Each row below holds a small network's activations on one input, seen along a few directions.
Each table varies a few parts of the input and shows all the possible inputs, shuffled.
A made-up example of a description, with smaller parts first: one of 8 places around a ring, together with either a single point or (one of 2 separate values, together with one of 4 places along a line) or one of 9 places along a line.
Shared parts are said once, and a part with two or three values counts as separate values.
(in the rows, 128 means zero)

Other details of the inputs vary at random and push rows far along two fixed directions, the same in every table; ignore that.

Rows:
R1: [165 137 136 221 135 111 126 158 120 138 144 199  97]
R2: [105  81 144  56 107  96 112  97 178 162 130 109 202]
R3: [ 33 189 107 112 128 152 179 128 100 136  85  83 107]
R4: [ 81 151  83  94 138 170 166 131  97 113  83  55  99]
R5: [138  81 120  53 100 131 115  89 142 132 117  70 192]
R6: [ 32 178 118 106 122 149 173 121 105 122  90  84 110]
R7: [ 68 203 103 107 145 178 171 128  87 102 115  59 101]
R8: [164 136 139 221 130 108 128 151 119 134 146 201  93]
R9: [130 109 132  50 109 125 100  87 144 135 119  63 196]
R10: [124  59 159  66 101  87  97  94 187 149 145 128 203]
R11: [ 94 189  78 149 140 173 160 154  52 110 108  97  71]
R12: [188 147 128 188 161 137 125 158 113  98 173 178  73]
R13: [ 61 197 110 160 135 160 171 156  87 130  89 119  76]
R14: [111  80 164  72 104 101 116  96 164 152 112  91 196]
R15: [168 110 139 176 124 108 101 162 143 143 153 209 121]
R16: [165  91 155  59 119 111  91  87 172 129 146  93 199]
R17: [211 118 144 164 150 114 101 143 145 108 167 179 103]
R18: [ 73 152  87  88 147 161 160 135  84 113  95  54 100]
R19: [163 127 147 216 133 115 119 158 121 133 144 198  90]
R20: [ 79 159 103  87 153 158 166 134 100 105 105  60  89]
R21: [212 114 139 169 145 129 112 141 148 106 169 180 106]
R22: [ 98  75 154  54 103 106 108  99 175 156 125 106 187]
R23: [165 109 148 191 126 104 107 137 138 129 156 205 121]
R24: [167  79 137  69 102 125  93  84 163 134 140  94 212]
R25: [142  77 140  44 133 106 112 101 166 121 124  76 168]
R26: [ 52 200 110 158 137 163 173 153  86 125  92 121  63]
R27: [142  61 161  81 109  87  99  88 183 158 140 130 213]
R28: [ 33 187 111 110 123 150 181 120 101 133  85  84 105]
R29: [ 57 199 109 153 134 160 173 159  85 127  89 120  76]
R30: [207  94 116 169 148 108  88 156 124 116 145 177 106]
R31: [162 128 146 217 129 107 122 152 121 125 149 199  96]
R32: [168  73 132  66 108 103  85  98 143 135 129  99 190]
R33: [102  80 146  56 102  95 116  89 176 158 129 109 196]
R34: [212  94 126 168 147 122 111 148 144 108 158 179  99]
R35: [212 124 135 177 135 135 104 137 142 111 171 180 127]
R36: [160 140 132 218 134 114 124 150 119 132 147 213  90]
R37: [ 58 204  87 108 133 181 167 129  68 112 103  50 106]
R38: [160 131 139 213 136 122 115 157 121 132 146 211  87]
Description of these inputs: either (one of 3 separate values, together with one of 6 places around a ring) or (one of 4 places along a line, together with one of 5 places around a ring).
Start at R5 and move only the place on the ring of 6, one step at a time. The first step leads to R4. Which rows follow, in order?
Answer: R34, R21, R35, R24
Change only the place on the ring of 6 in R37. List by row number the other rows that result.
Answer: R7, R11, R12, R18, R20

Rows:
R39: [109 181 101 135 155 164 157 151  96 101 122 105  67]
R40: [158  60 174 118 105  76  89 102 178 158 150 166 194]
R41: [207 105 125 172 129 124  93 138 123 120 155 170 129]
R42: [163  31 152  23 110  99  86  76 178 137 132  73 226]
R43: [ 25 166 125  98 117 141 175 113 111 138  83  70 125]
R44: [ 69 164 113  65 143 164 168 114 114 107  98  36 112]
R45: [ 71 189 117 174 133 145 170 150 100 131 100 137  71]
R46: [102  88 163  74 103  97 117  92 169 154 121 106 194]
R47: [ 16 137 136  26 104 132 157  89 142 152  82  36 180]
R48: [ 65 183 117 160 129 141 158 148  97 139 104 135  90]
R49: [104  79 151  71 105 105 120  98 171 155 123 113 188]
R50: [120 127 109  85 119 144 125 113 117 125 117  80 150]
R51: [151 101 149 167 122 102 118 132 148 142 142 183 132]
R52: [234  39 143 121 124  91  63 123 165 128 171 175 174]
R53: [193 165 109 215 152 144 120 170  98 102 163 197  66]
R54: [178 146 105 187 160 137 126 170 103 103 146 173  61]
R55: [198 119 122 163 131 128  99 139 125 119 163 168 131]
R56: [175 165 116 195 149 148 129 154 101 102 149 166  77]
R57: [221  73 147 134 120 106  77 112 158 127 170 161 178]
R58: [ 22 169 118  81 118 147 172 116 121 142  80  68 126]
R59: [117 174  99 150 158 157 160 156  90 101 112 105  60]
R60: [120 155 125 199 132 127 137 160 109 133 134 190  86]
Changing only one part turns R58 into R45. The same change can be made to R47. Which row results?
Answer: R46
What do these inputs look like to the network?
Answer: one of 2 separate values, together with either one of 5 places around a ring or one of 6 places around a ring
Change only the choice among 2 separate values in R41. List by row number the other rows that result.
Answer: R50

Rows:
R61: [126 199  99 183 150 169 150 164  76 104 121 130  62]
R62: [ 71 113 140  48 102 127 139  86 153 147  97  60 185]
R63: [217  61 158 169 127  83  78 136 172 139 184 222 154]
R64: [190  96 154 176 125  94  90 140 150 137 157 202 136]
R65: [110 153 131 144 129 134 140 137 128 130 124 141 109]
R66: [177 107 148 172 131 107 106 138 151 133 160 195 126]
R67: [161 120 140 180 124 119 115 139 126 130 147 179 121]
R68: [137 132 130 162 133 126 126 145 124 125 144 169 108]
R69: [ 72 140 123  89 120 131 142 120 124 138  97  87 135]
R70: [138 182  95 182 149 164 137 166  80 109 130 141  70]
R71: [ 74 142 133  90 125 133 152 111 135 133 113  86 141]
R72: [119 168 108 189 131 145 145 159  98 127 117 165  78]
R73: [ 99 138 109  74 131 148 142 113 118 119 110  66 133]
R74: [109 127 121  80 131 140 141 109 128 114 109  69 134]
R75: [120 159 101 126 138 152 139 135 102 113 123 107 103]
R76: [156 135 112 131 133 136 116 137 116 119 142 130 124]
R77: [136  69 147  32 120 119 117  86 169 127 122  57 194]
R78: [180  46 165 108 111  80  76 107 172 144 158 161 192]
R79: [178  98 139 175 121 111 102 139 134 132 154 191 133]
R80: [ 87  90 146  41 102 115 130  76 163 149 110  60 206]
R81: [155  72 136  64 127 120 109 107 158 127 133  90 171]
R82: [ 80 104 145  50 113 112 133  88 150 144 106  61 183]
R83: [184 107 134 136 131 117 103 121 139 117 154 149 140]
R84: [252  28 168 104 112  78  50  99 191 135 190 172 216]
R85: [107 122 115  72 133 141 137 111 126 117 111  68 134]
R86: [121 163 112 188 142 132 142 161  95 125 124 163  75]
R87: [ 60 155 120  89 124 145 156 123 125 133  99  87 124]
R88: [153 126 138 171 132 111 116 141 130 133 138 171 115]
R89: [114 183 110 200 137 150 156 158  93 125 118 158  68]
R90: [ 79 171 112 134 135 147 160 142 109 126 109 118  93]
R91: [ 55 158 114  91 127 140 160 123 111 135  88  74 119]
R92: [177 103 133 175 123 111 106 141 139 136 149 192 128]
R93: [ 62 157 131  96 126 144 157 116 121 127 108  83 127]
R94: [111 141 117 147 125 134 142 136 115 133 119 133 116]
R95: [128 199  95 189 155 165 160 162  77  99 120 136  46]
R96: [113 146 132 151 131 126 135 136 112 128 122 134 110]
What do these inputs look like to the network?
Answer: one of 2 separate values, together with either one of 6 places along a line or (one of 3 separate values, together with one of 4 places along a line)
Changing only the choice among 2 separate values turns R95 into R73. The same change can be made to R74. Which row results?
Answer: R85
Change only the place on the line of 4 in R87. List by row number the other rows that result.
Answer: R63, R68, R90
Change only the place on the line of 4 in R91. List by row number the other rows that result.
Answer: R69, R78, R86
